These are the activations of a small neural network, seen along a few directions. Each row is one input.
Each table varies a few parts of the input and shows all the possible inputs, shuffled.
Descriptions start from the smaller parts, as in this example, which fits no table here: one of 6 places along a line, together with either a single point or one of 11 places around a ring or (one of 3 separate values, together with one of 5 places around a ring).
Shared parts are said once, and a part with two or three values counts as separate values.

Rows:
r1: [ 22.8  42.0  21.6  13.2  17.5  10.7  28.3 -54.3   5.7 -24.4  11.6]
r2: [-16.1 -13.4  40.3  38.5  26.4  45.3  39.3  80.1 -59.2  -2.4 -24.4]
r3: [  4.1  16.7 -41.1 -38.2 -10.6   4.2  24.9 -38.5 -26.1 -31.0 -27.0]
r4: [-35.9  41.1 -23.8 -36.2 -20.6 -23.0  -4.1 -17.1 -25.9 -27.2  23.3]
r5: [  4.7 -64.4 -18.1  -1.2 -26.4  -4.5   1.1  -6.3 -26.1 -13.1 -32.7]
r6: [ 15.6 -36.6 -18.6   5.6 -30.2 -38.9 -29.3  23.2 -32.6  -9.1 -20.9]
r7: [  1.3 -25.4  33.1  19.7 -38.8 -17.0   7.2  25.1  11.3  -2.3  44.6]
r8: [-12.4 -55.5  15.5  11.4   1.0  -7.8 -28.0 -23.1 -25.4 -27.5 -27.7]
r9: [  2.1  -1.7  23.7  17.5  30.5   8.6  -0.9 -14.1  62.6  13.9 -13.0]
r10: [-12.3 -53.3  14.9 -11.6  -0.9  -9.7 -39.7  -8.6 -42.7   3.9   9.9]
r11: [ 50.3 -18.0  15.7  29.4 -34.8 -18.5   1.1  31.6   5.2   0.8   8.1]
r12: [ 21.4  45.1  22.8 -14.3  17.8  11.4  16.5 -36.9  -9.7   2.7  51.3]
r13: [-17.0 -24.8 -42.3 -14.6   1.0   2.6  -5.3  -7.2  24.3  23.4 -48.3]
r14: [ 38.6  30.4 -14.0   0.9 -11.0  21.9  52.4 -37.1   5.5 -12.6   8.7]
r15: [ 50.4  58.2 -20.1   9.0 -16.6  -1.5  14.2  -4.3   1.0 -19.9  26.2]
r16: [ 17.5 -12.2 -12.9   9.5   2.4  20.4  23.2   2.6  63.6  29.7 -16.3]
r17: [ -6.6   1.5 -46.2  -5.7  -2.1 -34.4 -36.7  24.0  17.5  28.4 -35.5]
r18: [-13.8  32.0  -5.1 -48.6  15.9  -3.2 -14.4 -41.5 -41.8 -10.5  16.5]
r19: [-11.7  27.2  -6.5 -24.7  17.3  -1.2  -4.1 -56.8 -24.4 -42.7 -22.9]
r20: [ 22.4 -35.4  51.9   7.1  -1.2   0.5  -2.9   2.2  -5.4  13.7  36.7]
r21: [ 14.5  44.9 -45.1 -30.5 -15.9 -24.1 -11.5  -7.3 -32.0 -33.8 -10.7]
r22: [  2.0  -2.0  23.2  -8.4  30.7   9.9 -14.2   3.5  46.4  39.9  26.3]
r23: [-33.2 -42.7  -2.0   0.3 -34.7 -35.0 -24.1  13.7 -27.3 -10.1  17.4]
r24: [-55.0  -2.4 -26.8 -13.0  -8.3 -28.5 -32.2  11.9  21.1  28.1   1.8]
r25: [-32.7 -16.0  -6.7  -5.4  28.1  -1.4 -35.9 -24.3  25.0   6.1 -43.0]
r26: [-19.2   8.3   0.5   7.5  -6.8  -6.9  -5.1  26.0  62.7  27.0  33.8]
r27: [  0.0  53.0   2.3  -1.0 -21.4  -2.0  22.4 -12.1   7.9 -16.0  58.9]
r28: [-33.5 -13.7  -6.2 -28.1  26.1  -3.3 -47.2  -9.5   6.5  38.2  -4.8]
r29: [ 38.3 -44.7  19.2  21.7 -30.7  10.0  34.2   0.5  11.0   1.9  -5.7]
r30: [ 29.2  13.2 -19.9  19.5  -0.8 -10.2 -11.2  35.3  57.9  29.5  -1.4]
r31: [-21.4  67.4  13.8  12.2  31.4  71.5  43.1  46.9 -60.3 -14.7 -12.0]
r32: [ 22.0 -34.5  53.7  33.5  -1.7  -0.4  10.8 -15.7  10.1 -11.9  -2.1]
r33: [-36.4  15.7   3.2  25.1  67.5  54.4  28.4  87.9  -6.1  21.9 -26.7]
Question: What is each input in this table made of?
Answer: one of 3 separate values, together with either a single point or (one of 2 separate values, together with one of 5 places around a ring)
Question: The inputs of r8 and r25 match in every part but the choice among 3 separate values. If r6 is changed in the same way as r8 into r25, which row does it become?
Answer: r17
Question: Which other rows does r13 become when the choice among 2 separate values takes its other values? List them by row number.
Answer: r16
Question: Which other rows does r11 become when the choice among 3 separate values takes its other values? List them by row number.
Answer: r15, r30

Rows:
r34: [  7.6  19.9 -20.7 -11.4 -16.1 -25.2 -16.2 -23.6  14.4   0.0  18.4]
r35: [-13.7 -20.5  -5.7   8.5  17.7   3.5  -6.1  18.0  32.4  21.2 -25.1]
r36: [  2.9  72.1   4.0  -7.6   9.6  33.8  51.2 -17.0 -19.7 -27.0  26.9]
r37: [ 14.7  -6.7   8.4  -9.5 -17.0 -20.1  -8.2 -42.2  -5.5 -19.8   9.6]
r38: [ -0.6 -32.8   5.3  20.3 -13.4   0.4   4.5  30.5  -9.6   6.5 -17.1]
r39: [  2.2 -18.3   6.7   9.9  -5.8  -8.4  -7.6  28.6  40.0  26.9  10.1]
r40: [-20.5   4.0 -14.2 -28.4   3.1 -15.8 -21.4 -17.4 -31.6  -9.1  -3.9]
r41: [  8.7  -1.2 -19.0 -15.2 -19.2 -14.9  -4.1 -15.7 -31.5 -28.9  -5.4]
r42: [ -6.6  15.7 -30.0 -25.5   2.6  -6.7 -15.1 -33.7   5.2  -0.7 -16.2]
r43: [ 10.5 -44.7  24.6  19.6  -5.6   1.8   0.3   5.9  16.1  14.2   6.8]
r44: [24.4 41.6 32.4 29.9 33.6 47.4 42.2 36.0 -4.8  3.1  8.7]
r45: [-29.5 -28.9   8.2   9.6  10.6   4.3 -19.5  30.6  -5.3  13.8 -12.7]
Question: What is each input in this table made of?
Answer: one of 2 separate values, together with either a single point or one of 5 places around a ring
Question: The inputs of r36 and r44 match in every part but the choice among 2 separate values. If r34 is changed in the same way as r36 into r44, which row does it become?
Answer: r39
Question: Which other rows does r43 become when the choice among 2 separate values takes its other values? List them by row number.
Answer: r37

Rows:
r46: [-19.0  16.6 -12.6 -27.6   2.3  -6.8 -16.0 -17.9 -52.7 -26.3   4.3]
r47: [-20.7 -34.0 -11.4  -0.3  23.2   8.0 -14.6  18.4  29.0  28.2 -36.4]
r48: [ 25.1   7.6 -10.7 -13.2 -27.1 -12.9  12.4 -23.5 -37.7 -31.7   0.0]
r49: [ 18.1  77.4  33.4  26.8  38.6  69.0  73.3  32.8 -15.5 -10.2  20.9]
r50: [-36.5 -44.8  12.5   7.6   3.8  -3.3 -19.9  36.8 -18.1  15.6 -17.0]
r51: [  9.7 -55.0   8.3  30.9 -20.6  -5.2  -2.2  32.0  -1.7   1.5 -17.9]
r52: [-12.0  35.3 -29.6 -25.5  13.7  -1.6  -8.5 -42.0  -6.6 -13.0 -22.2]
r53: [ -0.8  46.1 -27.6 -23.2 -12.2 -19.2  -2.0 -23.2  19.1  -9.2  22.3]
r54: [ 21.1  12.2   9.4 -11.6 -17.3  -6.6   9.3 -54.8   1.3 -16.4  32.6]
r55: [ 16.3 -46.7  37.4  24.9  -1.6  -9.5 -10.9   8.2  36.6  19.1   9.5]
r56: [ -1.1 -14.6  -8.9  11.3  -2.6 -12.0 -20.7  33.3  46.4  42.3   3.9]
Question: What is each input in this table made of?
Answer: either a single point or (one of 2 separate values, together with one of 5 places around a ring)
Question: Which other rows does r50 become when the choice among 2 separate values takes its other values? List them by row number.
Answer: r46

Rows:
r57: [-19.8 -32.6 -20.8 -14.9 -12.6 -18.3 -20.9  -8.4  14.9  14.1 -15.8]
r58: [ 25.8  14.7  32.2   4.5  -6.2   7.1  22.3 -20.3  -7.3 -11.5  35.6]
r59: [  7.7  30.6  -8.6  -4.9  15.1  20.8  15.9   5.2 -33.3 -12.5 -14.7]
r60: [  9.6  25.2   2.2  -5.2   7.0  19.8  31.3 -23.0  18.2  -1.7   9.9]
r61: [ -9.2  19.5 -29.6 -30.1  -8.7  -6.6   1.4 -37.1  -6.5 -13.3   2.6]
r62: [  6.1 -31.5 -20.1  -9.4 -10.4 -23.4 -30.1  -4.4   6.6   9.8 -23.1]
r63: [-26.0 -18.7 -11.5 -12.8   7.7 -22.7 -42.1  -9.9  23.5  18.7 -11.6]
r64: [  6.4   9.0   1.6 -18.6 -22.1 -18.8  -7.7 -33.2 -32.1 -22.4  28.0]
r65: [ 15.3  20.7 -27.9 -22.4  -6.4 -13.0  -7.2 -33.8 -15.3 -15.0  -5.3]
r66: [ -1.0 -22.9  -2.8   8.8  13.0   9.1  -5.3  31.7 -12.2  11.8 -31.7]
r67: [ -1.2  17.4  18.1   0.2   0.6  15.2  15.1   6.2 -49.9 -19.8  19.8]
r68: [-10.2 -37.5  22.7  13.2  -1.2   1.9  -4.9  34.7 -28.8   3.8   4.5]
r69: [ -2.8 -39.6  -7.7   1.6 -25.2 -29.6 -21.9  -4.2   2.3  -8.9 -17.6]
r70: [ -9.8 -31.3   8.3  20.6  -0.9   3.5   2.4  32.8 -16.4  -6.9 -24.9]
r71: [ 25.4 -26.7   8.8  18.1   7.4   8.1  -1.1   6.5  30.6  19.8 -13.4]
r72: [-33.7  -9.3   5.7   4.9  30.9   9.4 -18.9  26.5   5.0  21.9 -20.4]
r73: [  0.3   8.1 -21.1  17.8 -28.2 -26.3  -7.9  70.8  30.2  31.2  27.9]
r74: [ -3.0 -45.1   8.6  -6.0 -25.8 -30.5 -29.6  -1.9 -10.0   2.3  11.9]
r75: [  3.4  38.8  12.4  -5.2  26.2  13.2  11.3 -23.9  25.5   1.7  14.0]
r76: [ 10.4  62.3 -24.7  -0.4 -27.7 -11.4  10.1  41.9  12.9   3.5  41.8]
r77: [ 16.2 -39.6  36.2  19.8  -7.7  -0.8  -0.3   8.5  13.7  12.4  21.7]
r78: [ -7.9 -12.7  18.9  13.9  24.2   6.9 -14.8   0.9  46.9  30.1  -2.2]
r79: [ 34.7  26.0   4.0   1.7   9.0  14.0  22.9 -20.6   8.9  -4.5   2.2]
r80: [  5.5  13.2 -15.2  -9.9 -22.3 -18.6  -0.4 -35.0 -19.1 -31.0   0.0]
r81: [ 25.4  19.3  15.5  14.1  -5.3   9.3  30.1 -21.7   5.6 -20.4   8.3]
r82: [ -1.7  23.1   2.9   8.3   0.4  15.8  22.6   4.9 -36.7 -28.3  -8.2]
r83: [ -1.2 -27.6   8.3  13.5   5.2  12.5   7.4   3.0  39.1  25.1  -6.2]
r84: [ 16.6 -34.2  19.9  28.5  -6.2   2.4   7.4   6.7  26.3   0.9  -7.2]
r85: [-17.0  29.6 -10.4 -12.7  13.7  27.5  23.6   3.3 -24.0 -10.5  -6.2]
r86: [-14.6  32.6 -20.7 -28.9  11.5 -12.3 -17.4 -37.4   1.3 -10.2   6.7]
r87: [-22.7  42.9  -1.7 -11.4  33.1  21.3   4.1   2.2 -16.4  -6.7  -2.9]
r88: [-27.3 -24.0  -3.3   3.3  11.5  14.4   2.6  29.0  -3.4  16.4 -23.5]
Question: The inputs of r80 and r69 match in every part but one. If r79 is changed in the same way as r80 into r69, which row does it become?
Answer: r71
Question: What is each input in this table made of?
Answer: one of 2 separate values, together with either a single point or (one of 3 separate values, together with one of 5 places along a line)
Question: Which other rows does r61 become when the choice among 2 separate values takes its other values? List them by row number.
Answer: r57

Rows:
r89: [ 17.9 -56.3  24.7  39.7 -10.5   3.1   5.6  40.3  19.2  15.1 -11.7]
r90: [-18.9 -51.1  32.7  30.6  10.6  10.3  -8.6  63.0 -13.3  21.1 -12.2]
r91: [  9.0 -36.6   4.6  24.6 -20.2 -23.2 -18.4  31.8  74.6  47.0  18.1]
r92: [ 24.4  62.5   5.2 -16.4  11.1  14.0  25.0 -67.7   5.9 -23.3  26.2]
r93: [ -7.4  55.6   5.0 -15.0   8.2  24.7  30.0  -9.4 -65.8 -38.8  20.2]
r94: [-25.8  69.9 -24.9 -23.9  30.2  32.3  25.9  -4.7 -48.5 -28.1 -19.2]
r95: [-36.4 -78.9 -56.8 -53.8 -44.7 -84.9 -93.1 -58.0 -20.3  -9.7 -36.9]
r96: [ 33.9  52.8   0.0  -8.0 -12.1  14.0  41.8 -33.8 -36.3 -40.4  18.7]
r97: [ 29.8  73.4 -19.2 -21.9 -16.9 -15.7  12.6 -38.6  20.9 -14.9  47.5]
r98: [  7.4 -52.4  29.7  23.8  10.9   2.4  -7.6   9.4  61.3  36.8  -3.1]
r99: [-33.9 -38.8  -0.8  20.4  33.4  22.9 -13.1  67.7   2.4  35.2 -47.7]
Question: What is each input in this table made of?
Answer: either a single point or (one of 2 separate values, together with one of 5 places along a line)
